These are the activations of a small neural network, seen along a few directions. Each row is one input.
Each table varies a few parts of the input and shows all the possible inputs, shuffled.
Descriptions start from the smaller parts, as in this example, which fits no table here: line(6) and (point or line(11) or (values(3) and ring(5))).
Shared parts are said once, and a part with two or three values counts as separate values.
(in the rows, 128 means zero)

Other details of the inputs vary at random and push rows far along two fixed directions, the same in every table; ignore that.

A family of inputs:
r1: [133  74 112  88 205 116  92 174 161 116 118 163  98 126]
r2: [134 122 124 104 152 128  99 130 130 107 113 128 120 144]
r3: [125 156 114 135  93 140 134 111 109 106 139 116 137 125]
r4: [127 205 167 158  49 137 163  59  97 162 116 124 164 144]
r5: [108  44 158 116 206  95 103 165 140 164  88 140 109 137]
r6: [133  63 117  86 198 113  87 175 159 120 116 137 103 136]
r7: [116 175 143  98 122 132  81  92  83  79 101 149 122 194]
r8: [135 167 131 108 130 140 106 116 108  98 116 149 129 152]
r9: [116 147 160 158  96 120 153 107 114 161 110 121 153 138]
r10: [119 200 167 161  46 134 162  57  93 159 120 120 158 146]
r11: [119 135 125 122 132 132 111 122 107  98 131 133 113 147]
r12: [144  85 124 185 108 136 216 153 183 204 166 110 154  24]
r13: [123 177 144  93 117 124  76  96  90  96 103 133 118 205]
r14: [129  59 105 119 173 122 120 167 164 120 139 116 110  97]
r15: [143 160 137 204  57 142 222 122 143 192 155 102 178  64]
r16: [147 228 127 145  56 154 148  81  97 113 140 111 152 141]
r17: [115 102 140  67 197 105  45 141 109 100  93 142  85 203]
r18: [122 198 125 137  73 141 126  85  76 100 136 113 133 153]
r19: [135 131 121  97 157 132  99 139 119 107 113 141 123 132]
r20: [112 196 180 139  76 124 127  56  74 152 101 130 136 180]
r21: [113 181 137 101 123 120  80  91  85  89 112 150 107 204]
r22: [109  90 183  74 213  94  55 135 112 141  39 168 117 202]
r23: [146  59 100 115 184 123 131 195 182 141 149 123 113  84]
r24: [130  32  99  99 206 122 106 189 169 120 124 135 110  87]
r25: [136  69  86 168 127 135 178 170 172 141 186  87 121  46]
r26: [131  74  79 164 122 131 182 171 187 137 190 116 126  52]
r27: [145 161  95 187  48 158 209 122 143 127 191 104 163  58]
r28: [139  96  85 157 118 134 176 161 179 134 179 123 133  63]
Description of these inputs: line(4) and (values(2) or ring(5)).
The inputs of r26 and r21 match in every part but the line(4) part. If r13 is changed in the same way as r26 into r21, which row does it become? -> r17
Which other rows agree with r4 in the line(4) part? List them by row number. -> r2, r6, r22, r24, r27, r28
Change only the values(2) part in r20. List by row number the other rows that result. -> r5
A walk changes only the line(4) part. It starts at r19 and steps to r24. List the rest of the walk in order. -> r3, r18

A family of inputs:
r29: [105  88 141 102 162 117 108 113 135 127  92 171 130 124]
r30: [101  90 159 114 163 104 116 121 130 164 109 173 105 142]
r31: [126 105  95 106 182 125  92 164 130  81 144 134  86 140]
r32: [120  92 124 114 159 122  96 165 112  97 106 113 126 153]
r33: [127 176 155 125 114 136 120 117 100 110  89 156 166 166]
r34: [105 152 123 201  30 133 200  90 110 166 193  82 128  93]
r35: [134 196 104  93  92 143  88  89  95  70 128 117 127 170]
r36: [155 218 188  95 123 142  86  89  57 146  43 104 162 186]
r37: [ 96  82 124 136 131 129 124 126 101  96 131 121 115 114]
r38: [150  95 133  62 202 118  73 144 175 122 105 170  98 159]
r39: [159 212  88 164  31 166 201  95 151 121 178 125 179  65]
r40: [132 195 183 120 100 150 116  59  57 148  76 109 149 139]
r41: [174  98 120  86 194 151 109 166 149 143 111 112 127  70]
r42: [104  60 144 112 161 104  97 121 136 137 125 109  87 149]
r43: [132 111 125 163 151 120 164 172 156 150 130 145 146 104]
r44: [139  86 117  89 195 116 106 171 174 144 134 175  98 120]
r45: [149 204 118 121  65 142 119  81 114 105 160  93 119 169]
r46: [130 228 134  91  89 128  76  76  66  95 130 129 101 222]
r47: [ 91  68 119 154 158 115 132 144 121 117 145 122  95 111]
r48: [138  61  77 178 107 129 192 190 186 156 176  63 152  35]
r49: [133 211 145  68 135 145  63  86  79  54  79 192 134 206]
r50: [132  71 129 101 189 110 112 176 171 144  88 151 144 117]
r51: [ 94  48 125  84 187 106  66 129 118 105  94 135  95 149]
r52: [138 214 106 125  64 159 120  90  76  56 151 115 137 154]
r53: [128 190 108 216  38 142 201 126 110 135 181  72 158 107]
r54: [121  64 143 144 139 117 159 125 177 174 137 138 121  88]
r55: [130  82 116 147 138 106 145 179 148 169 155  91 114 118]
r56: [102 203 157 166  79 128 148  62  80 119 118 166 143 154]
r57: [146 179 125 195  23 137 195 107 137 164 180  48 157 117]
r58: [138 131 113 106 181 125 105 150 143  97 123 183 111 133]
r59: [138  81 162  85 201  99  85 156 167 158  78 150 119 175]
r60: [111  60 117 164 130 139 183 147 156 136 146 151 143  44]
r61: [145  72 107 197 110 121 229 196 206 216 186 110 152  28]
The inputs of r61 and r44 match in every part but one. If r57 is changed in the same way as r61 into r44, which row does it become? -> r45
Describe the family of inputs behind these rows. -> values(3) and (point or (values(2) and ring(5)))
Which other rows agree with r40 in the values(3) part? List them by row number. -> r29, r30, r34, r37, r42, r47, r51, r54, r56, r60
Change only the values(3) part in r34. List by row number the other rows that result. -> r46, r55
Change only the values(3) part in r58. List by row number the other rows that result. -> r43, r56
